These are the activations of a small neural network, seen along a few directions. Each row is one input.
In each table, some parts of the input vary, and every possible input appears once, in random order.
Descriptions start from the smaller parts, as in this example, which fits no table here: ring(5) and (point or (values(2) and line(4)) or line(11)).
Shared parts are said once, and a part with two or three values counts as separate values.
In the rows, zero is written as 128.

Other details of the inputs vary at random and push rows far along three fixed directions, the same in every table; ignore that.

Table:
r1: [122 155 126 109 104 123 107 128 131 159 136 122]
r2: [ 57 134 104 168  51  89 136 141 160 169 141  55]
r3: [170 147 124  31 146 164 125 131 115 132 124 201]
r4: [146 168 115  71  94 172 115 106 124 143 121 186]
r5: [132  96 164 198 182 105 111 130 112 105 153  75]
r6: [119 124 108 196  81 164 154  68 147  81  84 160]
r7: [155 132 146  72 175 114 110 159 112 146 145 135]
r8: [155 140 158  77 150 124  99 141 117 153 161 139]
r9: [103 166  77 103  50 158 151 115 142 144  83 173]
r10: [120 131 131 107 115 121 120 134 137 148 155 111]
r11: [146 156 121  69  95 162 120 109 132 142 128 183]
r12: [119  92 130 195 150 122 153 124 123  87 112 112]
r13: [109 128  88 200  82 165 168  88 131  83  62 161]
r14: [149 126 138  59 151 122 124 158 120 148 148 144]
r15: [179 160 139  42 136 165 102 110 121 138 134 199]
r16: [157 137 146  62 141 127 106 132 133 149 157 144]
r17: [ 84 147  80 124  59 118 152 129 160 151  97 117]
r18: [125 122 148 101 176  85 109 181 115 159 162  81]
r19: [151 129 145  72 174 122 113 163 106 145 152 134]
r20: [148 154 114  74 129 152 124 130 118 137 110 173]
r21: [ 58 122 103 170  79  72 149 162 154 163 126  48]
r22: [126 124 150  99 164  86 113 180 114 164 159  92]
r23: [156  92 163 166 185 135 122 112 113  84 149 123]
r24: [161  82 172 171 187 123 126 114 120  84 150 119]
r25: [154  85 153 163 206 121 135 131 112  81 130 119]
r26: [118 152 121 103  99 135 115 128 132 154 141 128]
r27: [156  91 156 169 206 128 130 135  95  84 131 122]
r28: [ 88 140 117 138 106  88 128 166 128 170 130  79]
r29: [119 124 109 203  97 163 147  72 142  79  89 146]
r30: [ 59 135 115 184  70  85 126 147 145 167 145  47]
r31: [107 173  75 104  56 154 144 111 143 145  75 170]
r32: [153 113 132 165 141 165 136  79 131  75 109 163]
r33: [123  83 131 194 161 121 155 125 126  81 119 104]
r34: [154 109 138 171 146 156 134  80 130  74 109 158]
r35: [100 131 147 151 122  83 105 157 125 168 162  62]
r36: [129 131 161 108 151  98  94 163 110 167 178  88]
r37: [ 87 143  96 131  76 112 146 140 147 153 107 113]
r38: [121 143 119  96  99 129 120 125 147 151 141 126]
r39: [154  94 147 155 190 123 136 126 116  85 121 131]
r40: [149 110 112 148 138 164 159  93 134  72  87 175]
Description of these inputs: values(2) and line(4) and ring(5).
Question: Changing only the values(2) part turns r13 into r36. The same change can be made to r14. Which row results?
Answer: r2
Question: Changing only the values(2) part turns r20 into r5. The same change can be made to r22. Which row results?
Answer: r8
Question: Start at r27 and move only the line(4) part, one step at a time. The first step leads to r19. Which rows follow, in order?
Answer: r3, r33
Question: Change only the values(2) part in r4. List by row number the other rows that result.
Answer: r27
Question: Change only the values(2) part in r31. List by row number the other rows that result.
Answer: r1

Table:
r41: [188  97 162 111 176 162 145  99 117  76 130 187]
r42: [123 124 147 140 147 104 111 136 116 133 141 110]
r43: [119 120 156 148 167 100 106 156 120 138 158  82]
r44: [104 138 122 132 119 112 119 139 148 147 134 103]
r45: [125 122 113 167 113 130 137  97 137 107 103 120]
r46: [168 131 115  89 133 185 137  80 131  88 105 204]
r47: [159  80 148 157 177 152 148 101 118  61 135 145]
r48: [ 80 125 115 151  70  99 149 145 159 159 136  77]
r49: [150 125 150  56 156  98  98 170 126 173 176 101]
r50: [127 144 156  91 156 108  93 176 106 173 177 106]
r51: [100 143 132 127 115  80 117 150 142 172 146  70]
r52: [159 164 146  60 128 147 105 146 108 168 146 165]
r53: [114 127 136 120 135  78 103 167 135 174 162  58]
r54: [139 128 140 141 136 126 112 141 104 139 143 114]
r55: [113 136 113  98 106 123 122 141 146 154 142 109]
r56: [139 141 119  86 159 123 132 165 103 141 105 145]
r57: [ 76 152 103 135  84 106 127 131 155 159 123  93]
r58: [111 134  60 155  77 170 189  94 145  82  30 189]
r59: [164 124 131  73 124 161 134 111 133 112 128 202]
r60: [179  80 194 163 251 128 104 138  71  83 172 112]
r61: [147 168 108  49 107 153 112 123 139 155 128 167]
r62: [132 155 110  77 138 132 132 172  94 157 108 156]
r63: [112 132 134 140 123  91 107 158 124 161 150  67]
r64: [154 145 125  65 126 166 124 113 141 124 122 189]
r65: [158  97 151 209 165 162 133  91 100  55 104 169]
r66: [ 94 121 104 140  73 115 150 126 147 145 128  98]
r67: [135 124 141 136 144 112 113 135 113 133 140 101]
r68: [120 120 116 195 126 148 141  93 124  85 103 125]
r69: [ 97 140 114 116 102 116 131 129 150 145 132 112]
r70: [118 111 125 236 118 145 156  81 131  74  83 125]
r71: [161 152 117  67 103 172 137  91 141 123 101 203]
r72: [ 79 150  95 143  64 102 125 131 160 163 115 100]
r73: [109 107 141 224 150 130 136 113 110  88 123 106]
r74: [142 127 152  63 156 100 103 152 125 157 165 128]
r75: [170 116 156 129 184 159 110 127  93 104 145 152]
r76: [174 138 152  87 160 161 109 113  93 115 130 200]
r77: [112 118 137  93 118  78 117 180 136 180 183  64]
r78: [ 72 129 102 136  60  99 145 135 155 155 132  99]
r79: [133 158 142  83 122 111 104 157 127 178 149 114]
r80: [134 149 111  60 154 106 129 173 117 157 112 137]
r81: [148  72 165 177 198  96 124 132 116  95 155  77]
r82: [101 137 110 178  85 130 133 117 117 131 112 107]
r83: [ 79 141 100 160  75 102 132 116 152 142 108 101]
r84: [103 112 123 162 110 106 132 128 149 128 126 103]
r85: [155 145 137  79 147 146 103 136 116 140 143 145]
r86: [160  48 197 223 241  89 127 138 115  70 162  63]
r87: [111 147 103 160  75 139 144 101 158 126  90 131]
r88: [157 124 120  86 123 173 140 109 135 107 128 181]
r89: [ 67 131  79 182  42 146 175  91 167 109  91 131]
r90: [109 119 100 163  81 167 165  88 157  88  96 164]
r91: [ 95 123 118 199 102 113 131 119 137 120 112 101]
r92: [139 177 100  31  96 153 113 119 138 165 125 173]
r93: [135 137 133 161 118 152 136 105 112 113 110 151]
r94: [133 111 157 164 181 118 118 127 113 103 142 110]
r95: [156 122 109  65 146 158 161 139 117 109  94 197]
Question: Changing only one part turns r71 into r41. The same change can be made to r86. Which row results?
Answer: r48
Question: Changing only one part turns r53 into r54. The same change can be made to r87. Which row results?
Answer: r52
Question: Describe the family of inputs behind these rows.
Answer: line(5) and (point or (values(2) and ring(5)))
Question: Start at r49 and move only the ring(5) part, one step at a time. The first step leads to r55. Which rows follow, in order?
Answer: r64, r84, r86
Question: List by row number the other rows that have the line(5) part in common with r56.
Answer: r42, r43, r63, r67, r68, r70, r79, r85, r91, r94
Question: Change only the values(2) part in r74. List by row number the other rows that result.
Answer: r84
Question: Change only the values(2) part in r44. List by row number the other rows that result.
Answer: r57

Table:
r96: [187 136 150  64 176 151 107 126  98 127 137 174]
r97: [151 125 121 123 108 160 143  90 138 101  98 185]
r98: [150 105 152 136 182 135 119 130 112 103 147 125]
r99: [134 105 113 132 151 133 164 132 128  92  95 151]
r100: [142 124 128 144 140 153 133 112 121  99 120 147]
r101: [123 119 146 164 150 104 120 145 123 134 133  88]
r102: [161 120 153 109 168 136 118 120 115 108 136 160]
r103: [139 125 108 150 108 156 146  89 134  96  97 157]
r104: [141 128 117 122 114 162 140  86 139  97 101 186]
r105: [124 136 139  74 122 107 117 158 131 170 166 114]
r106: [114 141 119 124  90 120 130 127 138 147 118 127]
r107: [119 156 131  79 117 111 107 151 122 172 143 126]
r108: [164 136 132  70 131 171 131 104 127 111 125 200]
r109: [110 113 118 157 122 116 133 118 139 117 127  99]
r110: [114 142 132 111 110 112 119 154 120 168 143 110]
r111: [147 115 153 136 157 115 121 134 115 123 138 126]
r112: [143 118 149 131 161 122 119 128 115 116 137 135]
r113: [133 116 132 163 132 129 137 116 138 108 116 123]
r114: [142 143 117 132 121 160 135 100 135 104 101 171]
r115: [146 122 127 142 144 143 128 108 119 101 117 143]
r116: [107 119 113 164 101 129 146 119 144 117 121 105]
r117: [117 135 128 108 114 112 121 156 129 165 148  97]
r118: [125 116 137 161 154 132 124 130 114 113 133 113]
r119: [154 132 125 120 127 163 135 111 120 114 113 165]
r120: [142 112 151 135 157 123 125 136 116 120 147 125]
r121: [137 106 143 152 165 114 121 130 118 111 140 103]
r122: [124 141 134  93 114 113 116 156 123 169 150 118]
r123: [146 110 131 138 148 140 135 103 128  95 123 137]
r124: [118 139 114 118 103 120 123 131 133 144 125 114]
r125: [ 90 154  81 119  58 132 134 115 152 152 108 124]
r126: [158 127 150  80 159 139 116 134 116 128 153 159]
r127: [109 158 103  96  69 130 135 125 159 160 114 133]
r128: [153 111 144 112 156 148 127 115 124 103 138 163]
r129: [150 104 149 124 168 110 119 135 121 118 151 107]
r130: [137 103 142 150 164 114 122 129 121 110 142 103]
r131: [124 108 128 161 131 108 129 131 130 125 132  92]
r132: [113 139 106 155  88 147 141 116 130 130 102 130]
r133: [117 141 114 109  98 112 121 141 133 161 131 106]
r134: [111 117 128 164 137 120 126 135 125 123 138  96]
r135: [158 127 127 125 140 148 127 109 118 105 115 157]
r136: [116 135 121 169 122 136 135 112 132 112 105 128]
r137: [ 92 124 105 173  87 134 145 110 144 117 113 123]
r138: [123 147 127  78 119 117 118 143 145 159 144 124]
r139: [108 131 109 141  96 139 143 114 145 119 119 121]
r140: [114 147 126 109 115 117 118 153 121 163 143 102]
r141: [116 126 135 168 139 110 125 137 127 131 128  96]
r142: [167 126 120  58 165 153 146 140 114 113 104 195]
r143: [152 129 140 121 148 156 125 115 110 107 124 169]
r144: [111 112 148 161 157 103 118 150 111 134 153  88]
r145: [132 120 117 164 119 134 138 110 125 111 108 125]
r146: [108 154 114  96  95 120 116 135 134 160 129 134]
r147: [107 124 135 132 129 100 120 139 133 142 144 100]
r148: [106 120  96 141 121 121 161 146 130 119  91 129]
r149: [148 127 126 123 120 163 142 101 128 103 114 178]
r150: [111 130 118 141 115 126 135 117 150 123 121 120]
r151: [117 140 132 118 138 112 115 144 131 151 142 108]
r152: [162 116 135 113 141 159 137 110 127 104 125 162]
r153: [110 121 128 167 117 118 134 132 127 124 130 107]
r154: [ 95 133 101 172  91 133 142 107 154 117 103 120]
r155: [144 157 140  36 126 115 101 156 123 179 156 146]
r156: [146 162 137  36 131 121 101 158 130 180 154 141]
r157: [127 114 142 155 161 118 121 130 129 114 135 109]
r158: [146 116 139 125 143 134 128 132 123 122 138 127]
r159: [149 116 150 135 162 120 121 136 125 123 137 121]
r160: [120 107 140 157 145 109 128 144 127 125 148  84]
r161: [109 117 135 165 132 112 128 138 124 125 141 100]
r162: [123 132 116 108 102 120 129 130 140 149 130 116]
r163: [110 167 102 102  71 132 129 130 147 165 110 136]
r164: [130 118 150 144 147 106 117 143 114 137 136 107]
r165: [141 135 131  89 135 138 119 135 126 136 145 139]
r166: [126 110 137 155 132 118 137 116 135 109 127 120]
r167: [135 117 131 145 122 137 140 118 128 115 125 140]
r168: [110 136 123 121 106 116 125 130 139 141 130 123]
r169: [110 119 142 159 147 102 117 139 117 131 137  97]
r170: [152 109 141 135 170 134 120 117 114 102 134 132]
r171: [141 131 136 133 143 131 123 127 128 120 125 133]
r172: [131 118 145 136 155 111 119 151 116 135 154  94]
r173: [129 136 119 133 119 143 134 110 143 113 112 146]
r174: [113 129 135 115 130 114 119 146 125 150 152 112]
r175: [118 117 130 162 127 131 136 120 128 109 126 125]
r176: [ 84 139  77 153  86 127 166 138 133 133  71 130]
r177: [112 109 147 159 156 101 120 149 116 131 157  88]
r178: [122 113 125 160 133 139 136 115 130 102 126 121]
r179: [118 139 123 115 101 120 128 127 138 141 125 130]
r180: [109 147 100  76 117 110 140 172 125 165 113 130]
r181: [112 144 120 124 112 122 123 133 143 143 126 118]
r182: [146 114 158 132 168 107 114 140 113 123 147 118]
r183: [100 121 106 175  74 136 158 105 149 117 105 124]
r184: [116 157 127  91 125 116 107 150 129 169 140 118]
r185: [148 136 155  90 157 115 104 148 109 148 148 134]
r186: [ 99 139 105 148  83 132 142 123 141 138 116 111]
r187: [160 113 157 100 171 129 119 124 122 113 145 150]
r188: [112 114 139 159 141 106 124 130 127 123 136 101]
r189: [140 140 126  95 107 135 126 121 134 137 121 158]
r190: [121 116 141 157 146 103 126 140 136 128 141  90]
r191: [119 129 127 103 126 124 123 138 135 142 148 114]
r192: [117 151 118  86  85 127 123 144 134 167 135 135]
r193: [114 117 140 161 151 113 122 145 115 129 144  85]
r194: [156 134 126 120 143 157 125 105 112 107 111 165]
r195: [124 138 103 138 105 148 132 103 131 114 104 148]
r196: [115 165  94  99  67 140 128 122 133 163 104 142]
r197: [144 135 118 123 113 158 142  97 145 103 102 169]
r198: [120 134 116 141 124 132 124 119 120 126 118 124]
r199: [116 126 125 170 113 138 141 114 122 114 112 131]
r200: [136 124 132 129 140 139 127 127 124 116 133 130]
Question: Changing only one part turns r200 into r193. The same change can be made to r159. Which row results?
Answer: r101
Question: Changing only one part turns r122 into r167. The same change can be made to r172. Which row results?
Answer: r160
Question: Changing only one part turns r177 into r174. The same change can be made to r112. Which row results?
Answer: r102
Question: Describe the family of inputs behind these rows.
Answer: line(5) and (point or (line(4) and ring(5)))
Question: Change only the line(4) part in r107. List by row number the other rows that result.
Answer: r164, r169, r185
Question: Start at r145 and move only the line(4) part, one step at a time. The first step leads to r135. Which rows follow, in order?
Answer: r115, r195
Question: Change only the ring(5) part in r124. List by row number the other rows that result.
Answer: r120, r155, r156, r186
